Here are a small network's activations along a few directions, averaged over the inputs that share one value of a field.
Related values have similar rows: they may be neighbours, one step apart, or belong to one group.
Random noise pushes rows far along 15 fixed directions. That doesn't count. These rows show it; they differ only by the noise:
[  63   54  106   49 -214  -44  363  321 -391  139 -339  -57  208  106
  134  142 -147  -38   51  209 -331 -165    0  258   85    6 -123   96
   56  196   47]
[-275 -203   49 -121 -156  -33  -28 -464 -111 -173  294 -119   41  379
 -289  122  -49  138 -199  -71   75  268 -146 -298  167   -1 -107 -186
  -32 -156   78]
[ 194 -119 -172  180 -199   79   35  292 -215  351 -157   38   87   96
 -123  -17   22  198   18  100 -168  208 -201 -271  -97  -99   58  175
  -73   68  -30]
[ 409   58  -13  -56   70  114   93  -71  161 -668  127  -87   75   66
  159 -104   69  -13 -157 -142  123  145  117  222  315   17  125  260
 -236 -280   98]
[-412  -43   -2  -75   -4 -143  -25 -172  171  144  515 -327 -326   26
  -83  -60  208  288  -21   84  398   41  425   16   99 -363 -188  -87
  461 -143 -143]
[ 305  108   63   47  239  -36  549  159   33 -284  -89 -230  278 -110
  276   94 -386  434 -177 -147 -187  -18  404   -5  122  223   54  -60
 -129  347   60]
[ 164  293  318 -117  149 -136 -164  432  -86  161 -303   73 -242  -72
 -103  -21 -429  -24   35  -55 -185 -312  -55  -46 -153 -150  -22 -128
   47  120 -334]
[ -65  211   47  228  -31  -69 -118 -131 -183 -280  148  360 -103   48
 -171 -178  314  -12   -2 -122  170   69  199  -63 -233  105   92  -15
   93  108  130]
[  67   13   76  186  160 -329 -205 -105  221  -96  134  129  155 -253
 -129  -49  -53 -308  180 -314 -320   83   48   16  -89  -68  188  135
 -293 -187  316]
[-150  -82   36   70  -15  -10  121 -118  245  313 -166  -37   81 -304
  349   99  -43 -209  102    9   -7 -131    5   80 -204  109   61    9
  -89  273  125]
[ 171  -17 -206    4  153  119   60   13  175 -127   -5 -247   84 -229
  138   98  -70  124 -241  -14  -73  229  137 -135  226  -18   -9   21
 -119 -200   89]
[ 162  160   23 -127  -81 -167  386  340  171  -21 -320 -140  244   75
  516  200  -88  -67  110  151  -87  -90  481  208  -23   24 -100   -6
  244   54  256]
[  57  235   19  126 -285  -37  -99   69  270  120 -197  -24 -262 -273
  287  205 -131   22   98    9  100 -185  156  183   12   61  221  199
 -200  -53 -297]
[  13  130  328  -94  299    4 -171   84 -339 -286  140  329 -119  276
 -308 -454   79    0   57    7   99   67  -26  150 -135   43 -176 -230
  253   33  -73]
[-153  336  -92   84 -173 -255 -285   93 -308 -211 -114  123   11  -86
 -286  337  -55 -220  -74   62 -392   32  237  187  365  -39 -133  -89
   54 -570   92]
[ -65  307 -305  186 -277  -14  146  187  -80 -125 -115   71   42 -119
  103  310  134   91 -206  -71  153  153  451   37  107  111   23   78
  102 -233   92]
[ 255   20 -282  -37   11   72   26  -15  189 -232  -46  -54   98 -156
  165  173  -37  172  -93   61   28 -171  282  314  431   75  147   54
 -104  -68 -133]


Field BAV:
fatak: [ 472  185 -380  288 -138  346  -36  227 -199   68 -417  360 -204 -110
   42  -48  299  296 -253   94  195 -316  -86 -600 -386   61  415  136
  -13  744 -186]
pokav: [  86 -140  -52   63  253  -94 -316  -30 -137  -84  485  188 -182  132
 -548 -480  393  145   82  -58  153  -74   15   19   55 -400   44   56
  228   -8 -104]
zumi: [  31 -186 -258  -27 -365  233   61  -10  -10  199   -2 -197 -181   90
  180  -25  571 -181   54  338  275 -373 -185   92   53 -384   46  410
  200  115  -48]
sapav: [ -84  219  233 -128   36   11  210  258  -27  180 -280 -141 -183 -319
  183  153 -269 -331 -208 -200  100 -511  -85  180  -71 -240  -30  110
   24  227 -187]
los: [  60  -81  490 -149  124   67  342  188 -203 -250  168 -237   26  547
  133 -495   33  140  164  191   48  500  -94  218   -2   61 -331   70
  177 -239  119]
mono: [ 236   66 -134  -73   24   79 -308   56  111 -158   85  -40 -177   18
   62 -118  307 -117  140  230  -28   77   23   13   54 -196  -52  119
  120 -300  -10]
seno: [-176  -37  215 -500  201  -43   21 -240   85 -344  250  -78  -51  385
 -200   28  -93 -201 -218 -351  338 -146 -186 -250  -38 -132 -151 -266
  176  -63   26]
meve: [ -29   80  186 -117  233   44   45  -29 -115 -183  -94  -55   57  -24
  191  -91   41 -260   69  256 -243  -39  -29  104  -93  144 -250 -192
  133   61  206]
fik: [-213   97  359 -222  508  -82  141    0 -168  -78   53 -281  -79  -82
 -160  -63 -312 -133 -267 -146 -236 -182  -99 -420 -215 -191 -319 -371
  228  275  151]
kuf: [ 100  208 -218 -303 -115 -333 -268  -68  479 -358 -107  201  105  238
  -98  496 -326   71   32 -287  100 -255  369  -47  255  180  256 -280
  -53 -371 -113]
puru: [ 163  291 -436  120 -151   27   82  158  126 -407  114  122   58 -138
  153  209  259  198    7  -73  260   39  619  434  358  218  107  155
   54 -385  -76]
fom: [ -91  -63  -17  -21 -163  -89  297   56  -18  -81  160 -114  127  189
 -181  138 -199   43 -146 -399  121  -12 -112   -3   81  -97   96  221
 -145  -81   15]
BAV is arranged as a 2 by 6 grid.
List every value one step from pokav, in the order listed.
> sapav, los
List every value one step from meve, in the order listed.
> mono, seno, fik
Each value of BAV is a pair of two hidden parts, and every pair occurs once (2 first parts, 6 second parts).
Changing only the second part turns pokav into zumi. sapav has the same second part as pokav; what does that change turn sapav into?
> fik
Changing only the second part turns los into puru. fatak has the same second part as los; what does that change turn fatak into?
> mono

Field RAGO:
giso: [-158   59 -325  -82  182   45  164  246 -250   56  -24  -23  170   19
 -164  126   81  116 -304   12    4  135  228 -329   -4  -55 -261 -301
  426  -32  213]
veret: [-148  -37  189  -24 -105 -157  135    0 -255  -69  262   50  115  484
 -317  -79  -30  154  -71 -284  120  488  -70 -332 -195  -25 -124  -67
   61 -146  150]
sigam: [ -18   96  -21  -71  315  196  225  351 -351 -124  -59  123   87 -113
 -219 -125  -74  -54 -351 -278  197  -91  -53  275  176  -23 -156  -57
  129  -13 -104]
fale: [ -64  -85 -162 -183  117  -10 -357 -422  598  -98  241  204  -73 -112
  135  -22  204 -183  201  -73  382 -156  126  207  -62  134  194 -102
  -21  -54  -50]
vebe: [   7  -91 -120   -4 -149  186  -34  -28   -7   33   -2  -90  -68    8
   33   29  205 -188  -97  -14   95  144 -297 -194  -18 -137  -20  217
  -83 -179   96]
nezi: [  17  228  -46 -275   25  186   10  173   44 -199 -192   94  -86  141
  135   75  154 -281 -255 -125  395   22   13 -308 -255  -12 -157 -162
  292  -72  127]
zate: [ 185 -298 -394 -157  -91  177  133  147  382  326  -92  -33   82   25
  308  -27  365 -119  109  121  417 -310  -33  158    8 -272  121  230
  230  185   -6]
puzer: [ 212  -82  -11  -20  132  -53 -161   75  398   66   22 -290  -47  -25
  140 -102  -74   79  126   91 -191  284   -2 -304  -82 -125   44   64
  -96 -259   93]
zem: [-157  101  604  268  -37  210 -170 -699 -151 -338  196   33 -541 -165
   42 -309  -88  195   -3   16  163 -123 -285  135  -25  381  200   29
 -481  409 -437]
fak: [-111  340  272  244  -72   32   82   91  -36   25 -111 -191 -287 -324
  268   42 -172   96 -127   52  -73  364  159 -179 -216  144 -105   40
 -104 -110  -29]
bis: [ 189 -170 -149 -187   88  451 -121 -234  -74 -237 -199   31   35  -45
  159  -70  202 -259 -240  337   61 -133 -298  226  291   45  -51  -22
  -44   70    5]
nom: [-203 -253  -92 -236   80  -75  119 -159  -40  141 -137   33  367  122
  -94  196  -86 -343 -134  -58 -154 -191 -211 -104  -17  -62 -104 -219
   76  138  328]
Each value of RAGO is a pair of two hidden parts, and every pair occurs once (2 first parts, 6 second parts).
Changing only the second part turns bis into puzer. zem has the same second part as bis; what does that change turn zem into?
> zate
Changing only the second part turns vebe into nezi. giso has the same second part as vebe; what does that change turn giso into?
> fale
